A small network was shown many inputs. Here are its activations along a few directions, one row for each input.
Each table varies a few parts of the input and shows all the possible inputs, shuffled.
A made-up example of a description, with smaller parts first: one of 5 places around a ring, together with either a single point or one of 9 places around a ring or (one of 3 separate values, together with one of 4 places along a line).
Shared parts are said once, and a part with two or three values counts as separate values.
In the rows, 128 means zero.

A family of inputs:
r1: [ 45 157 118 163 157 107 104  15  78 212 131 121 109 170]
r2: [ 59 186 144 148 193 146 139  63  86 211 143  81 180 188]
r3: [167  96 130 159  98 109 103 117 123 128 110 106  59 148]
r4: [135 140 144 122 164 113 146 132 223  83 119 160 112 134]
r5: [106 140  83 111  93 127  75 159 111 116 107 168 145 100]
r6: [126 139  86  80 133 140 193 156 178  99 130 119 137  84]
r7: [113 124  68 147  83 125 133 139 145  98 124 162 145  98]
r8: [124 161 162 102 152 111 104 192 120 131 132 149 176 104]
r9: [123 120  58  94 112 118 158 119 182  87 120 140 107  84]
r10: [116 139  99 123 102 130 169 172 139 116 144 134 173  83]
r11: [181 123 179 114 133 152 113 160  87 149 143 124 162 146]
r12: [176 117 178 159 135 118 111 139 139 130 135  98  80 156]
r13: [108 130 122 119 113  80  59 149 126 122 114 190 117 115]
r14: [125 141 155 164 136 102 124 149 180 100 136 179 145 134]
r15: [167  96 145 133  89 122  71 112  90 141 117 162 105 153]
r16: [135  67 130 130 125 108 139  94 148  85 113 129  73 132]
r17: [167 102 110 117  70 153  89 118  70 141 121 135 130 123]
r18: [124 113  95 111 130  86 138 110 204  88 111 163  86 114]
r19: [168 125 114 136 101 175 152 166 104 132 123  65 113 136]
r20: [134  79  90 122 106 155 157 105 130  78 111 110  97 117]
r21: [136  93 119  98 129 161 192 140 123  96 136  85 122 104]
r22: [ 44 176 102 140 155 172 147  59  71 221 132  74 175 159]
r23: [167 104  94 143  79 140 121 124 101 126 117  81  82 118]
r24: [132 145 147 137 144 111 161 173 154 114 148 144 177 102]
r25: [107 158 111  95 109 146 110 194 109 128 115 143 176  99]
r26: [151  97 166 112 172 144 183 144 140  95 142  95 127 123]
r27: [ 44 164  81 158 139 157 118  22  65 210 120 101 138 151]
r28: [118 154 173 120 145  88  70 166 140 122 132 180 138 121]
r29: [143 149 131 104 175 138 182 160 199  91 123 134 146 118]
r30: [144  88 180 131 161 119 148 115 164  87 136 121  95 139]
r31: [ 54 185 159 166 184 122 109  36 100 201 144 111 139 203]
r32: [182 125 164 141 146 142 145 168 117 137 141  71 113 141]
r33: [167 115 138  92  90 156 124 152  66 158 143 107 157 110]
r34: [175 117 193 133 124 130  80 133 106 141 141 153 126 161]
r35: [115 114 107 155 102  77 116 128 161 105 128 182 120 113]
Changing only one part turns r35 into r7. The same change can be made to r1. Which row results?
> r27
What do these inputs look like to the network?
> one of 5 places around a ring, together with either a single point or one of 6 places around a ring
Which other rows agree with r29 in the place on the ring of 5? List them by row number.
> r2, r8, r11, r24, r26, r32
Change only the place on the ring of 5 in r9. List by row number the other rows that result.
> r4, r6, r18, r29
Start at r3 and move only the place on the ring of 5, one step at a time. The first step leads to r23. Which rows follow, in order?
> r19, r32, r12

A family of inputs:
r36: [ 91 202 134 107 135 165 113 153  87 229 149 105 200 147]
r37: [156 112 124 109 106 100 131 197 240  36 143 180 131  95]
r38: [152  88 131  83 124  95 162 227 213  53 124 146 124  84]
r39: [ 51 124  38  72 112 150 183 120 158 103 120 161 193  78]
r40: [ 88 173 205 140 153 136  83 157  82 188 143 158 204 181]
r41: [ 50 174 124 124 215 162 213  50 149 174 148  67 164 130]
r42: [225 116 137 120  75 175 104 172  28 166 135  59 138 132]
r43: [216  82 199 156  94 155  61 169  33 143 134 119 136 151]
r44: [138  92  92 196  74 124 124  57  85 135 109  79  27 142]
r45: [153  70 146 136  79 106  23  59  89 148 105 158  37 165]
r46: [186 121 130 139 116  54 141 167 218  42 120 228  96  68]
r47: [183  87 137 130 145 187 216  86  76 106 141  28  77 133]
r48: [ 14 184  75 184 177  97 147  36 147 187 130 110 139 156]
r49: [184 119 114  93 134 151 161 228 191  31  93 134 114  86]
r50: [ 33 177 134 131 183  63  57  43 125 179 127 189 142 173]
What do these inputs look like to the network?
> either a single point or one of 4 places along a line or (one of 2 separate values, together with one of 5 places around a ring)
Which of the alternatives is r45?
> one of 2 separate values, together with one of 5 places around a ring

A family of inputs:
r51: [179  77 109 122  81 182 159 148 107  91 116 106 120 122]
r52: [ 63 174 128 116 199 129 185 113 137 159 150  95 181 122]
r53: [ 70 168  98 138 128  89 112 117 139 152 133 165 157 110]
r54: [138 123  95 121 104 118 136 181 196  56 106 173 117  94]
r55: [110 137 121 113 131 168 127 102  59 179 133  78 144 137]
r56: [137 153 159 153 127 160  93 122  68 185 128 100 138 175]
r57: [142 128 116  88 154 135 198 158 194  85 136 118 140  93]
r58: [171  93 161 115 116  91  88 174 159  73 117 180 100 117]
r59: [ 87 116 102 147 150  92 128  18 129 163 126  95  60 151]
r60: [110 141 160 135 128  90  55 103 109 156 133 192 141 145]
r61: [199  96 158 159  90 155 127 171 112 108 130 106 110 142]
What do these inputs look like to the network?
> either a single point or (one of 2 separate values, together with one of 5 places around a ring)
Change only the choice among 2 separate values in r54. List by row number the other rows that result.
> r53

A family of inputs:
r62: [103 127 112  99 139 157 155 138 132 100 117 138 163 111]
r63: [149  92 114 150  83 111 112 126 120 118 127 128  91 113]
r64: [158 112 108 142  79 108  82 133 133 120 106 151  84 122]
r65: [ 99 128  83 139 124 129 160 121 159  99 116 119 108 115]
r66: [ 44 192 146 161 160 122  95  85  67 242 151  88 161 171]
r67: [161 128 159 152 106 114 108 175 117 128 147 129 131 121]
r68: [179 139 148 134 120 149 142 172 105 147 143  73 128 133]
r69: [ 59 161 154 159 187 132  96  18  74 216 142 114 132 187]
r70: [110 121 142 127 168 131 159 112 168  95 119 134 123 141]
r71: [121 134 106  86 136 168 176 127 134 123 130 116 168 106]
r72: [120 125 140 105 171 138 178 107 167 118 140 105 120 126]
r73: [ 49 169  97 169 135 123  94  23  66 214 132  89 127 163]
r74: [162  95 138 117  91 145 108 140  94 117 131 156 149 124]
r75: [179  96 161 118 139 149 144 115 115 131 133  88 100 153]
r76: [112 159 127 144 151 131 157 170 159 114 126 118 152 119]
r77: [100 135  82 115 122  80 119 135 175 103 120 159  99  94]
r78: [181 103 125  99 106 180 141 137  81 136 127 102 146 134]
r79: [167 134 151 156 116 145 122 177 107 126 125 103 129 146]
r80: [149  95 109 145  98 137 123 133 108 116 110  95  83 127]
r81: [113 117 144 130 154 101 150 106 177  96 134 166 132 129]
r82: [129 168 121 130 148 143 178 159 161 137 141  95 156 115]
r83: [109 133  80 117 127 135 179 116 159 121 135  90 106 101]
r84: [167  92 165 140 135 145 125 120 116 109 114 118 102 167]
r85: [ 48 169 129 126 149 146 103  47  34 226 130 120 170 162]
r86: [117 133 138 112 157  88 119 119 186  97 118 181 120 131]
r87: [162 145 156 136 108 106  76 187 129 129 132 145 117 121]
r88: [161 106 170 119 124 104  80 130 139 112 121 159  92 143]
r89: [175 103  98 142  92 151 147 117 109 137 117  80  93 134]
r90: [156 111 139  92  97 132  74 156 104 118 122 165 129 114]
r91: [161  97 133 113 107 171 119 147  81 115 115 124 141 138]
r92: [110 138 109  85 129 114 116 145 152 103 116 185 158 100]
r93: [161  88 173 135 124 113 112 118 127 111 136 143 105 143]
r94: [115 153 128 147 139 101 147 164 169 116 141 150 161 106]
r95: [119 168 122 130 143  89 116 177 178 117 124 165 148 107]
r96: [102 123  85 142 112  99 151 116 168 101 131 151 117 103]
r97: [100 119 117  93 131 121 145 138 140 102 138 163 166  89]
What do these inputs look like to the network?
> one of 4 separate values, together with either a single point or (one of 2 separate values, together with one of 4 places along a line)
Changing only the choice among 4 separate values turns r65 into r76. The same change can be made to r77. Which row results?
> r95
